These are the activations of a small neural network, seen along a few directions. Each row is one input.
In each table, some parts of the input vary, and every possible input appears once, in random order.
Descriptions start from the smaller parts, as in this example, which fits no table here: ring(5) and (point or line(9) or (values(3) and line(4))).
Shared parts are said once, and a part with two or three values counts as separate values.
In the rows, zero is written as 128.

Rows:
r1: [ 63 153 190 205 148 122 165 139 143 163 137  82]
r2: [185  85  44  99 110 136  79 133  51  90 103 160]
r3: [213 104  83 137 171 145 111 135 209 107 104 103]
r4: [196 166 159  98  75  71  87 192 108 158 127 152]
r5: [ 12 143 200 198 112 150 180 121 171 141 175  89]
r6: [ 16 149 191  85  96 105 143 147 105 173 206 152]
r7: [ 70 166 177  98 128  63 143 167  88 171 171 167]
r8: [139 132  45 105 153 130 101  92  29 104 153 168]
r9: [ 81  70  64 115 136 115 148  75  41 121 171 175]
r10: [224  79 107 116 146 170 118 129 220  70  42 121]
r11: [217  65  90  73  81 175  70  95  67  85  64 198]
r12: [166 122  80 143 203 111 144  79 177 101 128  75]
r13: [171 185 152 186 106 141 121 180 172 142  66  77]
r14: [ 86  76 102 132 218 136 180 100 172 126 141  80]
r15: [200 163 183 171  66 166 117 145 196 128  35 108]
r16: [115 217 157 195 137 125 113 107 153 169 115  71]
r17: [135 197 147 101 117  39 114 152  78 143 142 131]
r18: [ 26  72  85  96 124 183 153  89  56 123 217 176]
r19: [ 46  56 122 142 185 159 203 118 191  88 191  91]
r20: [198 160 184  65  47 118  71 167 134 157  73 184]
The inputs of r18 and r8 match in every part but one. If r6 is changed in the same way as r18 into r8, which row does it become? -> r17
What do these inputs look like to the network? -> values(4) and line(5)

Rows:
r21: [ 99  84 156 144 142 144 168 136 214 115 160 101]
r22: [200 135 123 115  72 130  70 143 113 116  75 156]
r23: [110  78  89  82  96 140 123 130  67 108 150 190]
r24: [128 163 199 135 107 129 125 172 151 163 106 116]
r25: [136 168 192 139  94 123 126 152 143 177 103 101]
r26: [167  69  63 141 135 170  96  97 156 108  93 147]
r27: [ 68 120 150 125 132 130 157 129  73 158 176 127]
r28: [145 189 170 157 105 109 120 132 128 151  91 108]
r29: [ 75 143 129 138 137 114 151 103  66 144 166 137]
r30: [116 140 198 124  85 100 158 188 189 136 128 123]
r31: [154 201 128 177 113  86 114 155 124 131  98  97]
r32: [ 53 106 156 118 127 106 160 144 110 136 185 147]
r33: [196 129 131 102  61 146  90 160 130 119  80 170]
r34: [ 64 115 167 117 135 128 146 126  82 152 181 137]
r35: [106 100 156 152 164 174 142 113 175 137 138  86]
r36: [219 169 114  88 158  23  91 125 138 149  97 121]
r37: [148 195 147 157 112 103 108 158 117 139  98  80]
r38: [124 132 122 166 167 168 138  90 155 126 128  74]
r39: [ 77 149 107 149 141  99 139 116  65 140 167 125]
r40: [115  94 121  56 102 163 130 126  74 102 157 191]
r41: [122 109  76  97 119 118 106 111  46 107 138 180]
r42: [ 65 145 138 131 143 119 155 122  86 126 166 163]
r43: [197 130 164  82  71 157 106 157 133 108  82 170]
r44: [133 193 188 129 101 119 124 139 145 136  96 121]
r45: [107 123 131 162 171 162 153 107 170 108 121 103]
r46: [142 136  63  67 184  35 121  95  86 150 166 148]
r47: [112 155 188 135  95 101 132 181 186 153 113 128]
r48: [ 95  95 139 152 154 150 155 135 210 126 144 103]
r49: [ 61 105 170 104 115 111 166 145 123 127 204 140]
r50: [163  64 117  99 134 200 124 111 162  82 101 142]
r51: [133 143  79 194 173 138 142 113 155 112 130  76]
r52: [114  97  78  80 101 140 102 112  58 119 151 176]
r53: [191 115  56 103 214  73 132  84 171 127 119 102]
r54: [208 148 113 132  92 115  80 149 103 110  68 162]
r55: [172  94  66 132 150 173 102 100 137  94  89 127]
r56: [127 136  94 184 169 143 137 103 154 125 128  73]
r57: [ 81 161  98 138 134  98 142 111  64 127 170 113]
r58: [158  54  82 121 123 177 115 100 161 102  94 147]
r59: [114 109 134 166 164 176 148 120 172 147 135  82]
What do these inputs look like to the network? -> values(3) and (point or line(4) or line(8))
The inputs of r23 and r58 match in every part but the values(3) part. If r52 is changed in the same way as r23 into r58, which row does it become? -> r26
Which other rows agree with r36 in the values(3) part? List them by row number. -> r22, r24, r25, r28, r30, r31, r33, r37, r43, r44, r47, r54

Rows:
r60: [118 160 123 137 119  82 123 138  85 137 139 143]
r61: [111  83 122 107 132 150 140 111 113 119 141 166]
r62: [212 142 122 107  75 114  69 156 135 112  67 156]
r63: [117 143 174 132 139 124 146 140 155 151 126 113]
r64: [117 127 154 111 107 105 131 142 114 139 150 154]
r65: [226 119 102 135 118 144  85 119 177 101  72 112]
r66: [ 96 129 142 125  79 145 134 149 108 122 140 150]
r67: [109  91 119 127 117 169 132 112  90 110 141 152]
r68: [114 128 108 150 158 123 133  99 142 126 138  96]
r69: [116 123  98 116 149 123 119  98  85 127 148 142]
r70: [105 140 174 141 125 145 148 142 167 145 119 129]
r71: [123 173 146 151 154 101 139 144 125 138 128  95]
r72: [117 105 113 140 155 123 137 115 147 132 144  91]
r73: [226 164 141 125 101 139 102 153 171 126  64 107]
r74: [106 101 121 156 130 172 140 125 153 103 141 106]
r75: [107 164 127 117 112 100 123 134 100 132 149 136]
r76: [122 136  83 117 158 114 133 109  78 124 140 143]
r77: [103 116 154 118  94 123 132 146 126 135 142 167]
r78: [104  91 125 144 139 151 151 114 173 122 128 123]
r79: [113 170 154 149 142 115 134 129 136 150 125 101]
r80: [117 103 102 104 143 124 128 110  90 134 150 139]
r81: [121  98 127 141 155 133 143 117 162 122 144 111]
r82: [102 141 166 146 113 160 148 151 146 125 124 104]
r83: [111 150 154 140 135 118 135 147 145 159 130 100]
r84: [123 131 100 161 167 108 138 106 130 129 130 100]
r85: [222 117  91  86 119 141  73 128 124  89  69 156]
r86: [120 101 109  90 144 139 144 112 107 123 149 154]
r87: [107 140 134 113 104  98 124 141 102 149 146 140]
What do these inputs look like to the network? -> values(4) and (point or line(6))
The inputs of r68 and r69 match in every part but the values(4) part. If r72 is changed in the same way as r68 into r69, which row does it become? -> r80
Which other rows agree with r79 in the values(4) part? List them by row number. -> r63, r70, r71, r73, r82, r83
Which other rows agree with r66 in the values(4) part? List them by row number. -> r60, r62, r64, r75, r77, r87
